A small network was shown many inputs. Here are its activations along a few directions, one row for each input.
In each table, some parts of the input vary, and every possible input appears once, in random order.
Descriptions start from the smaller parts, as in this example, which fits no table here: line(6) and (point or line(11) or (values(3) and ring(5))).
Shared parts are said once, and a part with two or three values counts as separate values.

Other details of the inputs vary at random and push rows far along two fixed directions, the same in every table; ignore that.

A family of inputs:
row 1: [-16   2  -6 -18  -6 -11 -26  -4 -34 -37  -6]
row 2: [-30  14  20 -46  47  10 -37 -17   3  -5  24]
row 3: [ 1  1 16 32  8  1 48 39 18 21  7]
row 4: [-13  -2 -21 -36  32  16 -59 -19 -15  -8  15]
row 5: [ 14  10   0  21   5 -11  45  25  34  24  16]
row 6: [ 6  5 17 24  7 22 44 22 27 32 -8]
row 7: [10 14 11  5 11 13 55  2 36 27 -3]
row 8: [-20  -4   3  -8  19  -6 -18  10 -23 -27   1]
row 9: [11 -5 21 40 11  2 41 39 19 17 15]
row 10: [ 23 -16 -24  13 -75 -34  -4 -36 -44 -20 -38]
row 11: [  4   8  19  23  10  17  50  12  33  23 -10]
row 12: [ 34 -25  -9  35 -76  -3 -23 -33 -41  -6 -50]
row 13: [ 17  13  10  27 -29  10  58  -3  27  21 -22]
row 14: [-25  -2  -6 -39  42  -2 -39  21   6 -22  38]
row 15: [-18  14  -5 -44  53  17 -41   3   2  -9  16]
row 16: [-22   0 -15 -28  51   1 -37  12  -6 -10  41]
row 17: [  3 -10  -5   1 -52 -35 -24 -39 -33 -15 -10]
row 18: [ 21 -17 -26  -3 -59  -6 -33 -35  -9  -7 -26]
Description of these inputs: values(2) and (point or line(8)).
Question: The inputs of row 18 and row 14 match in every part but the values(2) part. If row 13 is changed in the same way as row 18 into row 14, which row does it become?
Answer: row 1

A family of inputs:
row 19: [ 34  -9  -4  29 -69   3  17 -28  -2  13 -50]
row 20: [-39   2   7 -48  59   8 -63 -13 -11 -13  49]
row 21: [-30 -14  -7 -29  -9 -18 -53  -4 -53 -54  -7]
row 22: [ 33 -12 -16  34 -71  -5  14 -16  -5  13 -39]
row 23: [  3 -14 -28  -1 -42  -6 -24 -23 -28 -17 -22]
row 24: [ 35  -9 -23  23 -72 -23   3 -16   2   4 -26]
row 25: [-12   9  32 -11  39  10   8  14  51  28  44]
row 26: [ -9 -13   1 -33  -6  -7 -80 -36 -32 -18   9]
row 27: [ -3  23  22 -12  42  29  29  12  34  25   9]
row 28: [-29 -10   2 -12   2 -10 -52 -10 -69 -52 -10]
row 29: [-17   8  24  -5  33   3  27   9  57  28  51]
row 30: [-6 -1  7 13 57 35 30 30 39 26 25]
row 31: [-1 -9 -1  8  5 20 12 10 30  3  6]
row 32: [  7 -15   7  40 -68 -26  21 -11 -25 -19 -33]
row 33: [-22 -12 -15 -30 -10 -24 -59 -10 -43 -51   1]
row 34: [ 37   7 -10  54 -33 -10  87  12  50  47   8]
row 35: [-6 13 25  1 38 -1 35 47 41 11 30]
row 36: [-18  29   8 -28  59   8  23  -4  27  15  25]
row 37: [ 19 -15 -27   7 -33 -21 -35  -9 -34  -7 -16]
row 38: [-29 -14   3 -17  -2 -14 -52 -10 -63 -57 -11]
row 39: [ 19  -7 -14   2 -47   0 -24 -43 -33   1 -47]
row 40: [-6  4 11  9 55 37 32 32 43 22 30]
row 41: [  5  -2 -18 -21  -1  -8 -41  -4 -15 -17   3]
row 42: [ 35 -17  -1  41 -65 -16   1 -38  -5  35 -17]
row 43: [-25  13  16 -24  44  26  16  15  39   4  16]
row 44: [ -9   9   7 -18  44   0   4  42  36   4  36]
row 45: [-13  17  17  -3  49  32  42  19  40  24  18]
row 46: [-19   8 -12 -41  64   8 -55  15 -13 -12  27]
row 47: [ -5  12   3 -10  11  14  20 -12  10  10   0]
row 48: [-23   1  -6 -50  59   0 -59  26 -12 -28  34]
row 49: [ 33 -12  -3  37 -58 -26  22  -1 -10   3 -23]
row 50: [ 27 -16 -18  46 -61 -31  25 -13 -23   5 -24]
row 51: [-22   0  19  -9  20   0 -40  10 -47 -35  -6]
row 52: [-2 -1  8 23 -5 -9 36 19 -9  0  2]
row 53: [  6 -15  -2   6 -40 -19 -21  -4 -46 -27 -28]
row 54: [ -1   1   5 -13  -9  15 -15  -9   5  -4 -22]
row 55: [ 23   3  36  66 -40 -10  88  29  35  27 -17]
row 56: [ -4   2  26  26  15   0  17  23 -13   0  -7]
row 57: [  1  19   0 -27   5   0 -16 -27  -8  -3  -9]
row 58: [ 32   1  -8  50 -27 -15  77  21  40  39  12]
row 59: [  3 -11 -18  -7 -42  -2 -42 -16 -23 -18 -29]
row 60: [-13  30  19 -40  56  12  11   3  32   8  21]
row 61: [ 28  -1   0  17 -68  -3  22 -31   8  13 -44]
row 62: [-24   7   7 -34  57   1 -46  24 -24 -26  26]
row 63: [-11  -4  12  -6  -4  -9 -12  18 -18 -22  -6]
row 64: [  2  -2 -15   7  19 -12  12  18   7   9  22]
row 65: [-13  11  -9 -10  58   5  12  24  25  13  39]
row 66: [-17   3  -5 -39  10   8 -28 -26 -16 -21  -6]
row 67: [ -7  -7 -18 -15  -6 -19 -19   7  -2 -19  16]
row 68: [-12 -15 -31 -34  -3 -22 -64 -10 -42 -42   9]
row 69: [-7  1 12  5 54 34 35 33 50 18 31]
row 70: [-13  16   1 -13  45   3  30  32  53  11  44]
row 71: [ 20  -9   3  35 -47 -16  16   3 -29  -2 -28]
row 72: [ 24   5  -4  51 -29   7  80  13  41  44  -3]
row 73: [-12  14  18 -13  58  35   6  18  22  20   6]
row 74: [ -6  -4   8   6  16  -3   2 -14  15  27  31]
row 75: [ -2  17  -8 -23  -2  -7   1 -34  -4  -3  -4]
row 76: [-18  -3  -8 -17  18 -13 -33   5 -34 -30  15]
row 77: [ 22 -19 -15  13 -35  14 -41 -19 -28  -9 -31]
row 78: [ 43   3  -1  53 -29 -11  73  27  42  45   4]
row 79: [ 40  -4 -22  33 -56 -15  14 -12  -2  17 -19]
row 80: [ 19   8 -11   4 -65 -24  26 -46   8   2 -30]
row 81: [  0  22  10 -25   4  -1  11 -15  25   6  -3]
row 82: [ 17 -11 -21  29 -71 -10  22 -16   5   6 -28]
row 83: [-18  -8 -18 -29   6  11 -60 -33 -46 -26 -21]
row 84: [ 24 -14  13  49 -68 -21  23  -6 -27  -8 -42]
row 85: [ 13  -4  -7 -13 -41   1 -25 -38 -24 -10 -37]
row 86: [ 13  -6  -8   0 -37  11 -31 -30 -30  -6 -40]
row 87: [  7 -13   4  45 -41 -19  22  -7 -34  -7 -28]
row 88: [  9 -13 -14   7 -27 -21 -36  -9 -47 -18 -21]
row 89: [ 45  -8  11  60 -30  19  74  18  56  47 -13]
row 90: [  1   2  -8  -2   1  14 -18   3  -9   3  -8]
row 91: [-12  11  27 -13  50  15  -8   9  30  26  44]
row 92: [-21   4  -4 -40   3   6 -29 -25  -8 -23  -7]
row 93: [ 26 -10 -29  20 -56 -23  12 -18  -2   1 -12]
row 94: [ 29  -4  16  52 -41 -12  81  -9  58  57  18]
row 95: [ -6 -19 -12 -27  -6  16 -80 -13 -29 -36 -18]
row 96: [ 3  2 13 11 50 37 13 31 33 26 12]
row 97: [-31   6  -5 -42  64  24 -61  15 -22 -15  14]
row 98: [ -5  -1   3   3  12 -14  19  20   6  -8  19]
row 99: [-14   8  23   4  52   7  23  44   5  10  17]
row 100: [-23   7  22  -2  48   2  39  43  17  -2  30]
row 101: [-45   0   4 -35  67   2 -39  24 -38 -34  24]
row 102: [ -1  30  17 -15  48  12  32   3  35  29  13]
row 103: [-17  17  11 -14  52  22  28   6  27  21  16]
row 104: [-18  -9 -14 -36  -5   8 -56 -32 -39 -36 -20]
row 105: [  4   5 -18 -25 -36 -19 -20 -52 -24 -20 -22]
row 106: [-23  11  -1  -8  60  23  14  27  22  16  28]
Question: Describe the family of inputs behind these rows.
Answer: values(2) and line(4) and (point or line(10))
Question: The inputs of row 101 and row 52 match in every part but the line(4) part. If row 102 is changed in the same way as row 101 into row 52, which row does it become?
Answer: row 57
Question: The inputs of row 83 and row 45 match in every part but the line(4) part. If row 99 is changed in the same way as row 83 into row 45, which row does it become?
Answer: row 71
Question: The inputs of row 93 and row 70 match in every part but the line(4) part. If row 66 is changed in the same way as row 93 into row 70, which row does it become?
Answer: row 92
Question: Which other rows does row 33 become when the values(2) part takes its other values? List them by row number.
Answer: row 35
Question: Which other rows agree with row 85 in the line(4) part and the values(2) part? List them by row number.
Answer: row 19, row 22, row 26, row 41, row 48, row 49, row 53, row 60, row 84, row 89
Question: Which other rows does row 55 become when the line(10) part takes its other values? List them by row number.
Answer: row 24, row 35, row 44, row 54, row 59, row 61, row 63, row 81, row 95
Question: Which other rows does row 105 become when the line(4) part takes its other values? List them by row number.
Answer: row 36, row 75, row 80
Question: Which other rows does row 62 become when the values(2) part takes its other values? List them by row number.
Answer: row 76

A family of inputs:
row 107: [-19  20  58   3   6 -12  64  14  31   2  10]
row 108: [ -7   7  -1 -25  19  29 -46 -10 -12  -8  -7]
row 109: [-1  0  5 17 25 -8 30 24  2 20 27]
row 110: [ 19   0 -16  -3 -57 -14 -20 -36  -2  -4 -15]
row 111: [-16  13 -20 -40  22   1 -53 -29 -32 -18   5]
row 112: [-12  -9  -7 -14  11  11 -66   9 -47 -34  -8]
row 113: [ 16   3 -17  32 -16 -10  68  21  12   6  -8]
row 114: [ -1   7 -26 -18  -8  -7  -7 -26 -13   1 -17]
row 115: [ 40   3  10  68 -52 -19  93  30  56  41   7]
row 116: [  6   6  21  29 -65 -34  40 -40 -43 -13 -46]
row 117: [12 13 15 36 18  6 73 -2 54 61 26]
row 118: [-13 -13  -9   4   9 -17 -33  -8 -38 -13  15]
row 119: [  1  -4 -22 -26 -16  25 -40 -26 -24 -27 -40]
row 120: [  0 -15   1   0 -15 -18 -18   8  -9  -9  17]
row 121: [ 27 -24  -8  32 -46  -6 -20  -5 -35 -10 -37]
row 122: [ 21 -11 -29  -3 -82 -24 -21 -44 -11  -9 -40]
row 123: [-17   7  27  -8  65  40   0  13  37  27  30]
row 124: [ 24  -4 -44   1 -69 -14  -1 -53 -33 -13 -50]
row 125: [-5 10 12 11 24 -5 56 54 56 17 30]
row 126: [ -4 -18 -23  -8 -17  10 -44   3 -47 -46 -35]
row 127: [-15  17  -2 -43  34  15   7   8  40 -10  20]
row 128: [ 22 -22 -20  35 -64  -7  -6  -1 -31  -9 -51]
row 129: [  4   0  -3 -27  -5  -7 -31 -22   6  -7   6]
row 130: [-26  14  -3 -21  63  -1 -18  29 -15 -14  35]
row 131: [-11   6   0 -10  53  -7  -4  24  -9  -5  27]
row 132: [-25  18   9 -36  73  17  -5   4  14  18  42]
row 133: [-31  10   4 -39  65   8   3  50  27 -27  41]
row 134: [-2  2 15  1 10  3 12 -8 43 25 31]
row 135: [ -4  -1   5 -22  -1  -1 -19 -14  15   6  19]
row 136: [-32  -8  13 -32  65  24 -61  29 -28 -22  24]
row 137: [30 17  6 32  5  1 81  0 53 56  9]
row 138: [ -4  14  59  36  -8  10  72  12  17  15 -28]
row 139: [  6 -22   5  33 -18   4 -18   2 -19   1  -9]
row 140: [ 24 -29  -7  47 -77 -34   4 -17  -8   3  -9]
row 141: [-33   6  -4 -56  53  33 -63   0 -12 -21  -5]
row 142: [ 33 -17 -15  14 -63   3 -30 -45 -28   1 -52]
row 143: [ -9   0  12 -20  30  32 -27  -4   3  10   6]
row 144: [-24   3 -18 -22  35 -10 -21  19 -27 -23   9]
row 145: [ 26   2  17  42  -9 -15  71  37  55  32  21]
Question: Describe the family of inputs behind these rows.
Answer: values(3) and (point or (values(2) and line(6)))
Question: The inputs of row 139 and row 118 match in every part but the values(3) part. If row 136 is changed in the same way as row 139 into row 118, which row does it become?
Answer: row 109
Question: Which other rows agree with row 120 in the values(3) part? List them by row number.
Answer: row 107, row 110, row 115, row 122, row 125, row 127, row 129, row 133, row 134, row 135, row 140, row 145
Question: Which other rows does row 129 become when the values(3) part takes its other values? List them by row number.
Answer: row 137, row 142
Question: Which other rows does row 111 become when the values(3) part takes its other values? List them by row number.
Answer: row 108, row 110
